These are the activations of a small neural network, seen along a few directions. Each row is one input.
Each table varies a few parts of the input and shows all the possible inputs, shuffled.
A made-up example of a description, with smaller parts first: one of 8 places around a ring, together with either a single point or one of 9 places around a ring or (one of 3 separate values, together with one of 4 places along a line).
Shared parts are said once, and a part with two or three values counts as separate values.
In the rows, 128 means zero.

Other details of the inputs vary at random and push rows far along three fixed directions, the same in every table; ignore that.

A family of inputs:
x1: [ 75 148 123 169 148 176 107 116 151 146 145 175 139]
x2: [ 93 177 118 170 159 198  65  91 152 123 124 201 141]
x3: [178 137 128 109 132  90 141 179 121 113 122  92  95]
x4: [ 71 106 129 166 116 109 119 186 102 102 143 117 107]
x5: [190 130 133  85 120  97 141 146 119 124 116 105 106]
x6: [114  80 149  74  93 120 161  74 110 169 128 149 148]
x7: [197 145 124 133 138  89 138 191 137 121 132  87  85]
x8: [192 138 142  98 140 125 110 107 161 164 126 122 127]
x9: [172 123 123  98 121  84 161 197 122 120 129  78  97]
x10: [105  86 143  87  98  94 161 139  95 132 125 118 127]
x11: [ 68 110 132 164 133 114  99 171 129 123 147 114 122]
x12: [176 135 124 104 129 126 148 137 149 154 135 117 117]
x13: [ 80 122 125 167 126 136 110 163 110  90 133 119 123]
x14: [128 113 141  97 117 115 139  98  98 113 104 128 141]
x15: [ 98  62 150  93  80  83 174 102  82 134 129 105 142]
x16: [117  80 145  98  87  97 140 135  91 125 129 117 119]
x17: [ 61 117 115 170 134 117 145 188 116 102 149  99 126]
x18: [ 60 106 111 160 122 116 144 182 113 100 148  96 127]
x19: [122  86 140 106  99  94 145 110  92 118 117 116 137]
x20: [ 63 110 129 166 116 124 135 175 106 101 149 100 123]
x21: [ 68 110 134 158 128 124  96 175 129 120 148 112 120]
x22: [188 165 119 125 154 119 128 131 138 110 106 113 120]
x23: [ 67 117 127 171 120 136 120 149 122 129 150 138 121]
x24: [206 188 107 125 163 155 114 133 177 142 121 139 115]
x25: [121 104 138  89 110 152 135  32 133 181 124 186 163]
x26: [131  79 151  74  80 123 149  58 108 168 126 149 144]
x27: [122 109 141  81 115 136 146  38 113 147 102 164 173]
x28: [126 107 135  95 117 131 156  77 122 149 124 136 156]
x29: [217 195 105 133 171 149 105 113 166 115 104 130 122]
x30: [ 79 149 137 176 160 164  72 120 160 142 141 162 139]
x31: [134 119 138  92 116 133 118  61 116 144 109 172 146]
x32: [218 178 118 118 159 120 120 139 156 131 115 124 104]
x33: [ 89 164 134 176 156 199  78  73 144 123 121 193 155]
x34: [175 133 105 120 136  71 167 202 122  99 122  57 104]
x35: [ 90 138 123 171 129 156 108 134 141 134 147 149 123]
x36: [183 133 112 106 129  89 152 183 135 123 127  88  99]
x37: [129  96 149  93 101 124 153  60 110 151 123 137 154]
x38: [ 84 133 142 161 147 146  88 140 146 137 142 139 130]
x39: [127 104 126  99 116 125 154  73 124 149 124 137 158]
x40: [116  99 152 101 100 137 138  50 120 171 128 170 150]
x41: [ 68 125 117 167 133 112 120 183  97  74 125 105 120]
x42: [ 92  52 142  74  72  90 173 126  88 146 137 111 132]
x43: [ 64 116 123 154 121 119 120 178  91  73 124 105 121]
x44: [166 132 109 129 135  90 168 208 133 109 142  54 102]
x45: [132  95 142  91 100 129 147  32 115 160 119 154 164]
x46: [119  75 155  91  87  85 153 132  86 131 127 114 119]
x47: [ 81 150 121 177 141 183  99 102 144 125 140 159 146]
x48: [ 70 125 131 179 126 130 125 189 122 117 156 116 105]
x49: [ 88 176 121 175 162 190  80 112 138  98 117 169 144]
x50: [209 194  99 133 172 152 119 117 176 127 111 129 129]
x51: [ 76 124 119 180 129 125 111 182 111  82 136 110 117]
x52: [101  61 141  93  76  87 168 106  85 129 131 101 141]
x53: [ 87 161 118 165 157 165 112 132 138 109 123 147 143]
x54: [ 76 152 118 163 149 172  97 116 143 131 131 180 141]
x55: [194 177 108 119 159 154 123 106 163 130 110 133 136]
x56: [ 89 134 132 132 126 161  95 103 120 121 122 171 137]
x57: [204 175 104 124 160 157 130 104 177 146 126 127 134]
x58: [217 157 121 121 156 113 106 143 178 151 130 101 109]
x59: [199 160 113 111 148 116 148 155 145 117 115  92 119]
x60: [ 62 121 123 160 130 115 131 199 112 104 141 117 112]
x61: [203 168 108 122 152 149 127 115 179 161 132 138 120]
x62: [200 150 120 137 145  92 141 179 136 106 122  78  98]
x63: [ 88 156 133 174 145 183  80 123 141 123 137 176 129]
x64: [130  82 157  73  82 123 151  60 108 169 127 150 145]
x65: [197 169 126 129 152 155 109 100 154 129 114 139 129]
x66: [206 127 131  95 118 106 134 116 135 143 120 121 112]
Description of these inputs: one of 6 places around a ring, together with either a single point or (one of 2 separate values, together with one of 5 places around a ring).
The inputs of x12 and x1 match in every part but the place on the ring of 6. If x9 is changed in the same way as x12 into x1, which row does it become?
Answer: x60
The inputs of x36 and x10 match in every part but the place on the ring of 6. If x61 is changed in the same way as x36 into x10, which row does it become?
Answer: x6
Which other rows agree with x16 in the place on the ring of 6? List them by row number.
Answer: x13, x21, x24, x26, x42, x43, x47, x55, x56, x57
A walk changes only the place on the ring of 5. It starts at x53 and steps to x28. List the rest of the walk in order.
Answer: x37, x33, x14
Which other rows does x64 become when the place on the ring of 6 takes its other values? List them by row number.
Answer: x23, x26, x35, x40, x48
